Each row below holds a small network's activations on one input, seen along a few directions.
In each table, some parts of the input vary, and every possible input appears once, in random order.
Descriptions start from the smaller parts, as in this example, which fits no table here: values(3) and (point or line(9) or (ring(5) and line(6))).
Shared parts are said once, and a part with two or three values counts as separate values.
In the rows, zero is written as 128.

Other details of the inputs shift rows strongly along two fixed directions, in all tables alike. That doesn't count.

Rows:
x1: [103 165  98  83  83 138 151 117 142 103 124 134]
x2: [ 86 106 164 143 218 129 134 119 107 177 159 167]
x3: [145 112 141 151 134 125 121 134 128 130 119 120]
x4: [163 120 125 150 100 121 114 133 135 119 112 102]
x5: [149 130 113 128 110 123 108 129 127 126 135 113]
x6: [110 124 133 128 158 127 128 123 119 145 145 141]
x7: [104 150 120  97  90 146 162 123 142 100 110 132]
x8: [156 115 126 146 139 117  96 134 118 139 140 115]
x9: [180 116 113 150 112 110  84 137 123 129 134  97]
x10: [160 104 143 163 166 107  95 137 117 149 144 125]
x11: [180 120 117 151 114 104  88 140 128 123 131 102]
x12: [127 101 151 153 192 117 114 129 110 169 145 144]
x13: [130 158  94  94  70 130 129 130 143  94 128 113]
x14: [164 117 129 153 110 120 112 136 132 120 113 104]
x15: [ 55 166 114  64 121 154 179 114 137 117 129 165]
x16: [163 147  94 118  73 116 109 133 139  99 121 101]
x17: [130 136 123 120  97 134 139 129 137 107 111 119]
x18: [117 113 148 144 153 133 139 125 124 142 123 138]
x19: [146 111 140 152 134 123 122 130 125 133 119 118]
x20: [137 119 131 142 152 117 114 128 120 143 138 132]
x21: [128 129 123 122 131 129 119 130 123 130 139 129]
x22: [147 114 141 152 133 124 121 134 126 130 119 119]
x23: [178 119 116 151 113 105  85 141 126 123 136  97]
x24: [122 150 111 105  74 139 150 122 144  98 106 117]
x25: [ 56 165 114  65 118 154 180 111 138 120 130 165]
x26: [176 125 110 145 104 108  88 138 128 119 133  95]
x27: [ 64 152 126  80 141 148 168 119 131 128 134 166]
x28: [ 72 112 172 136 203 146 164 118 113 162 133 172]
x29: [122 152 109 102  72 140 150 125 144  93 104 116]
x30: [115 133 131 120 113 140 148 127 137 116 116 132]
x31: [ 78 130 142 108 172 144 149 120 118 147 149 165]
x32: [145 108 147 159 145 123 121 130 123 142 122 122]
x33: [129 140 121 117  91 137 143 130 139 105 111 120]
x34: [124 120 141 140 138 133 138 126 126 134 119 131]
x35: [119 100 160 151 204 120 119 131 111 170 150 153]
Each input here is: line(5) and (values(3) or line(4)).
The inputs of x23 and x13 match in every part but the line(5) part. If x3 is changed in the same way as x23 into x13, which row does it become?
> x30
Change only the line(4) part in x10. List by row number the other rows that result.
> x13, x31, x35

Rows:
x36: [151 103 150 152 187  95 103 139 120 162 134 142]
x37: [149 102 156 170 192  97 103 144 121 155 143 136]
x38: [ 91 127 163 131 116 157 186 125 137 109  82 141]
x39: [ 73 137 128 109 134 158 155 113 120 127 143 140]
x40: [145 101 156 177 186 110 101 128 105 153 148 131]
x41: [145 112 126 138 118 139 102 129 119 133 140 107]
x42: [145 123 120 147 119 126 114 115 124 142 136 112]
x43: [157 121 136 143 129 109 105 148 129 107 139 115]
x44: [ 93 149 126  88 127 138 148 140 138 113 130 152]
x45: [189 151  80 110  48  98  97 148 156  91 104  89]
x46: [170 130 105 151 106  99 101 126 133 122 121 102]
x47: [142  98 161 165 186 109 102 152 117 139 150 134]
x48: [152 128 123 150 130 110 109 123 125 125 132 116]
x49: [139 128 108 139 114 119 119 113 126 142 126 109]
x50: [ 89 143 122 109 116 152 152 109 125 130 139 138]
x51: [194 143  93 114  39 114  88 159 152  70 118  83]
x52: [191 155  86 120  34 104  97 154 154  68 113  78]
x53: [137  99 171 168 123 142 147 138 130 112  90 117]
x54: [200 149  69 110  30 109  96 137 149  95 104  82]
x55: [131 117 132 144 130 135 116 121 113 130 144 112]
x56: [150  99 164 169 187 104 102 145 119 151 150 138]
x57: [ 84 156 116 104 128 138 157 113 134 118 130 149]
x58: [ 75 141 127  93 131 161 156 111 123 139 139 148]
x59: [147 104 161 163 184 103 105 144 116 144 147 135]
x60: [139 129 125 147 129 120 113 130 123 121 135 119]
x61: [172 130 108 151 105 100 101 123 135 124 124 107]
x62: [161 129 117 139 121  94 110 140 139 123 123 116]
x63: [134 118 138 150 142 127 113 129 121 123 145 128]
x64: [120 119 129 146 149 129 125 115 116 153 139 124]
x65: [164 105 151 170 107 135 142 132 142 122  79 103]
x66: [136 105 162 166 132 125 157 124 136 134  77 126]
x67: [130 125 135 125 155 116 120 143 132 137 131 141]
x68: [153  94 150 161 193 112  98 135 104 171 142 136]
x69: [ 96 147 108  87 125 137 153 121 131 134 122 151]
x70: [124 119 128 130 143 136 121 116 120 156 138 129]
x71: [ 94 137 126  92 127 155 146 132 126 118 138 150]
x72: [140  91 152 173 168 129 102 125 106 156 154 119]
x73: [ 91 156 113 103 124 127 158 105 132 121 125 149]
x74: [149  92 166 160 192 111  94 151 112 147 149 137]
x75: [108 155 115  95 116 114 153 123 143 112 122 145]
x76: [140 116 120 135 134 124 113 114 122 159 131 121]
x77: [ 80 141 123  96 139 151 155 105 121 145 134 146]
x78: [ 90 148 114  87 129 147 154 125 129 130 128 153]
x79: [ 90 132 153 121 105 168 193 121 144 108  83 139]
x80: [153 128 126 137 130  98 116 134 140 129 129 128]
x81: [145  94 167 169 188 109 101 148 118 143 154 138]
x82: [ 90 143 123  85 122 155 150 129 123 112 135 148]
x83: [163 124 131 134 126 109 100 149 130 119 129 117]
x84: [160  99 159 170 104 145 139 140 138 107  87 100]
x85: [ 84 140 120  98 126 157 148 116 122 136 135 138]
x86: [ 96 154 126  96 129 125 157 126 140 112 130 152]
x87: [199 128 108 151  26 123 134 132 163  86  56  69]
x88: [149 108 159 168 115 130 147 132 137 120  78 112]
x89: [128 116 144 130 156 125 114 151 126 126 140 138]
x90: [ 81 135 130  93 144 157 151 132 120 125 139 156]
x91: [161 117 124 137 125 125 101 142 122 134 134 119]
x92: [ 97 147 128  91 136 133 149 131 140 125 131 160]
x93: [ 80 148 124 105 126 148 153 121 129 105 138 146]
x94: [ 99 145 113  89 131 134 152 116 127 136 124 152]
x95: [199 146  77 115  37 116  92 142 146  93 111  81]
x96: [127 117 134 130 155 133 118 139 115 144 138 137]
x97: [146 121 131 130 148 105 114 137 135 143 128 139]
x98: [121 120 143 146 156 127 121 125 116 124 145 133]
x99: [142  98 142 171 173 112 108 112 110 178 142 126]
x100: [ 89 152 124 106 121 143 154 115 131 114 137 149]
x101: [ 92 149 113  90 105 155 149 112 125 124 131 131]
x102: [196 150  79 110  32 119  92 146 140  81 111  75]
x103: [ 77 132 128  99 136 162 149 119 119 133 141 142]
x104: [ 86 144 119 109 119 151 152 112 123 129 137 134]
x105: [ 97 150 110 104 107 142 152 104 127 125 130 129]
x106: [148 100 161 169 195  99 105 140 121 159 147 143]
x107: [153 122 105 135 110 119 105 120 125 145 122 102]
x108: [ 85 150 106  84 113 145 159 101 129 137 123 140]
x109: [ 95 151 120 110 126 136 152 112 134 121 133 150]
x110: [ 82 146 123 105 124 151 157 106 120 129 138 138]
x111: [155 121 111 138 113 126 102 125 124 142 128 101]
x112: [ 84 152 108  96 113 140 164  96 129 133 127 139]
x113: [ 94 151 126  87 135 131 152 130 137 120 127 156]
x114: [153  96 163 162 190 108  95 150 117 158 147 141]
x115: [ 82 139 122  92 118 161 150 114 122 122 138 135]
The inputs of x53 and x38 match in every part but one. If x90 is changed in the same way as x53 into x38, which row does it become?
> x96
The inputs of x99 and x72 match in every part but one. If x112 is changed in the same way as x99 into x72, which row does it become?
> x55
What is each input in this table made of?
> line(4) and (values(2) or (values(3) and ring(6)))
Change only the values(3) part in x114. List by row number the other rows that result.
> x44, x83
Change only the line(4) part in x77. List by row number the other rows that result.
> x101, x108, x115
Change only the values(2) part in x38. List by row number the other rows that result.
> x79
